Small tables with named rows and columns. After each table, cells are looked up by row and column.

pigiv.csv
,gef,merufis,sos,bam,bav,zoruk,gifede,kela
voti,-3.1,2.5,3.8,-4.3,6.1,8.8,4.4,3.6
somud,-2.9,2.0,1.9,-4.8,6.5,6.6,2.7,4.5
vunuvot,-6.3,1.2,5.3,-2.4,7.0,7.8,4.8,4.0
tevo,-4.6,1.9,4.0,-3.5,5.8,9.6,5.0,3.4
favet,-4.8,0.6,2.8,-3.8,6.7,9.1,4.1,4.2
binep,-4.4,2.2,2.6,-3.9,7.4,6.6,2.2,5.8
pina,-5.0,1.2,2.6,-3.1,6.4,7.6,4.1,3.6

What is the bav of binep in pigiv?
7.4
What is the zoruk of pina in pigiv?
7.6
What is the sos of somud in pigiv?
1.9
What is the bam of tevo in pigiv?
-3.5
What is the zoruk of favet in pigiv?
9.1
What is the kela of pina in pigiv?
3.6
What is the kela of tevo in pigiv?
3.4
What is the bam of voti in pigiv?
-4.3
What is the zoruk of tevo in pigiv?
9.6
What is the gef of vunuvot in pigiv?
-6.3
What is the gifede of voti in pigiv?
4.4
What is the gifede of vunuvot in pigiv?
4.8
What is the bav of tevo in pigiv?
5.8
What is the merufis of tevo in pigiv?
1.9
What is the gef of binep in pigiv?
-4.4
What is the zoruk of voti in pigiv?
8.8
What is the bav of favet in pigiv?
6.7
What is the bam of somud in pigiv?
-4.8
What is the zoruk of somud in pigiv?
6.6
Row with the largest sos: vunuvot

sog:
	revok	gamu	lasepim	zeriz	didib
nebel	-0.21	-0.31	-0.27	-0.78	-0.17
norized	-4.05	-1.02	-0.92	-1.24	-0.32
zas	-4.24	-1.43	-1.62	-0.39	-1.28
zuketep	-5.49	-0.84	-0.19	1.51	-6.85
dof	0.45	-0.26	-0.25	-0.65	-0.18
mobe	-0.82	0.86	0.79	-0.49	-1.74
kes	6.91	1.81	0.77	-1.79	4.16
ses	0.87	-0.59	-0.51	-0.33	-0.42

norized, gamu => -1.02
norized, didib => -0.32
norized, zeriz => -1.24
zuketep, revok => -5.49
zas, zeriz => -0.39
norized, lasepim => -0.92
mobe, gamu => 0.86
dof, gamu => -0.26
nebel, lasepim => -0.27
dof, lasepim => -0.25
nebel, didib => -0.17
dof, zeriz => -0.65
mobe, lasepim => 0.79
zas, didib => -1.28
Row with the largest gamu: kes

dem =
,povoz,botag,kig,tes,sarobo,pobu,bap,lebep,biz,lobika
tema,67.626,58.336,74.161,48.877,78.210,32.684,67.438,44.921,58.995,80.886
tefev,26.197,60.163,52.144,69.139,43.627,73.385,44.258,78.003,67.474,53.464
nifi,46.312,78.956,69.559,70.264,78.677,43.002,66.004,74.339,44.589,81.325
zizefal,66.875,80.466,74.685,60.642,75.636,37.777,72.496,49.361,61.470,84.846
tarupo,37.808,79.998,64.536,60.553,59.537,37.095,43.059,49.852,57.110,87.513
lefetil,51.852,77.624,76.076,53.803,62.058,32.918,44.038,75.103,69.486,78.527
feme,24.183,60.090,57.629,62.354,48.993,55.464,34.097,75.357,46.677,63.526

zizefal, biz -> 61.470
lefetil, botag -> 77.624
nifi, povoz -> 46.312
nifi, botag -> 78.956
tarupo, povoz -> 37.808
tefev, povoz -> 26.197
Which row has the largest sarobo? nifi

kuv =
cols = zigug, zalam, muk, nubiket, gisovi, soboder
tep: [0.83, 0.50, 0.46, 0.73, 0.39, 0.27]
fibo: [0.46, 0.49, 0.52, 0.53, 0.46, 0.56]
kilavu: [0.24, 0.51, 0.58, 0.46, 0.52, 0.69]
venumi: [0.51, 0.52, 0.52, 0.54, 0.47, 0.54]

What is the muk of fibo in kuv?
0.52
What is the gisovi of venumi in kuv?
0.47
What is the gisovi of fibo in kuv?
0.46
What is the gisovi of kilavu in kuv?
0.52
What is the zalam of fibo in kuv?
0.49
What is the nubiket of venumi in kuv?
0.54
What is the zigug of venumi in kuv?
0.51
What is the zigug of fibo in kuv?
0.46
What is the gisovi of tep in kuv?
0.39
What is the nubiket of fibo in kuv?
0.53
What is the soboder of venumi in kuv?
0.54
What is the soboder of kilavu in kuv?
0.69
What is the nubiket of kilavu in kuv?
0.46
What is the muk of venumi in kuv?
0.52

